Each row below holds a small network's activations on one input, seen along a few directions.
Each table varies a few parts of the input and shows all the possible inputs, shuffled.
A made-up example of a description, with smaller parts first: one of 5 places around a ring, together with either a single point or one of 11 places around a ring or (one of 2 separate values, together with one of 6 places along a line).
Shared parts are said once, and a part with two or three values counts as separate values.

Other details of the inputs vary at random and push rows far along three fixed directions, the same in every table; ignore that.

A family of inputs:
x1: [ -5   4 -22 -40 -15  21 -25   1 -62  30   8  18]
x2: [ 26 -18  39  38  28 -21  35   0  28 -17   0 -19]
x3: [ 15 -32  33  -5  12  12  15   4 -33   7   9   1]
x4: [-23  25 -45 -28  31  -7 -31  -6  -8  19 -16 -40]
x5: [-21  24 -42 -36  23  -5 -35  -4 -14  32  -6 -35]
x6: [-31  13 -21 -17   7   8 -13   3   0  12  -4  -8]
x7: [ -2  41 -31  24 -11 -30  -1  -4  73 -23  -8 -13]
x8: [-13  11  -7  18 -44   9  13   3  39 -26   7  28]
x9: [  0 -16  14  -8  37   6   4   3 -19  16  -8 -28]
x10: [  2 -16  22   8  42  -2   3   1  -6   9  -8 -33]
x11: [-12  -6   2 -16 -57  26   2   2 -12 -11  24  59]
x12: [ 40 -42  38 -12  -4  13  -4   5 -49   6   3  16]
x13: [-23  36 -46 -25  27 -16 -30  -6   3  30 -11 -43]
x14: [ 15 -18  36  24  20  -9  19  -1   3  -4   3 -13]
x15: [ 30 -23  25  -3   2   1   2  -1 -43   2  -5   6]
x16: [  8   0  -9 -16 -64  15  -2   1 -22 -18  19  53]
x17: [ 10  -3 -13 -10 -61  25  -5   5 -18 -12  12  58]
x18: [ 22  -6   5  16  50 -24  -3  -4  10   3  -6 -37]
x19: [-49  25 -46 -44  19  20 -22   0 -31  45 -14 -30]
x20: [ 19 -36  48  -1  -3  20  13   5 -53  11   3  16]
x21: [ 18 -42  46  -5   0  20   9   4 -49   8  14  15]
x22: [  7  -7  21  14  45 -11  16   0   1  11 -15 -38]
x23: [ 41 -36  36  15   8  -5  11  -1 -22 -12  -7   3]
x24: [ -9  10   1   8 -46  10  11   0  18 -18   9  44]
x25: [ 14  14 -12  14 -48   1   5   3  22 -26   9  41]
x26: [-25  32 -25  28  -3 -19   8  -6  77 -23  -9  -7]
x27: [-26  15 -42 -53  12  11 -38  -5 -53  35  -2 -19]
x28: [-20   5 -10 -12 -52  18   1   6   3 -12  21  45]
x29: [-28  13 -13 -21  -1  11 -10   2 -24  23  -5  -1]
x30: [ 15 -25  36  19  24  -5  13  -1   8  -9  -3  -2]
x31: [ 14  16 -12  29 -39 -17   9   0  66 -38   1  19]
x32: [  8  -3  24  38  55 -36  18  -3  38  -5 -10 -45]
x33: [ 23 -18  42  41  30 -25  26  -5  29 -16  -1 -12]
x34: [-30  28 -28  12 -13  -7   2   1  50 -12  -5   0]
x35: [-10  33 -44   6 -11  -9 -12   0  48 -18  -1   0]
Each input here is: one of 5 places around a ring, together with either one of 3 separate values or one of 4 places along a line.
Changing only the place on the ring of 5 turns x28 into x34. The same change can be made to x21. Which row results?
Answer: x8
Change only the place on the ring of 5 in x12. List by row number the other rows that result.
Answer: x5, x7, x13, x31
Start at x24 and move only the place on the line of 4, one step at a time. The first step leads to x29. Which rows follow, in order?
Answer: x20, x22

A family of inputs:
x36: [  3  34 -15  35 -14 -25  11  -7  61 -26 -33  20]
x37: [-10  41  -2  33 -12 -43  15 -11  74  -7   1   6]
x38: [ 21 -26  11   4 -66  46  30  16 -12 -20   2  57]
x39: [-30  39 -32   5 -18   2  16   3  62   5  14 -16]
x40: [-21  33 -55   1  -8  -5  17  -2  47 -24  18 -16]
x41: [-13 -29  41  -2  30   3   9   3   5  10   5 -22]
x42: [-17  -3  24   9  46  -8 -17  -9  -6  34   3 -20]
x43: [ 23 -10  17   4  28 -29   9 -12 -32   0   3   3]
x44: [ 57 -36   3 -13 -74  15 -23  -4  -7 -29  16  57]
x45: [-66  12 -50 -60  -8  47 -35   7 -33  26 -25  -1]
x46: [ 42 -19  19 -10  32 -11 -24  20   4   7  11 -19]
x47: [ 25  -5  16  20  14  -3  11   6 -23   5 -37 -27]
x48: [ -8  -9   7  14  49   3 -21  -5 -13  16 -32 -15]
x49: [ -2 -32  20  -7  40  -2   9  -1 -10 -19   9 -22]
x50: [  5 -21  16  16  44 -16  -7 -11 -18  -7  13  -6]
x51: [-45  42 -39 -51 -38  21 -24   4 -55  56   7  -7]
x52: [ 34 -12  20   3 -44   5  23   1 -45 -27  24  29]
What do these inputs look like to the network?
Answer: either one of 2 separate values or (one of 3 separate values, together with one of 5 places around a ring)
What sort of input is x42?
Answer: one of 3 separate values, together with one of 5 places around a ring
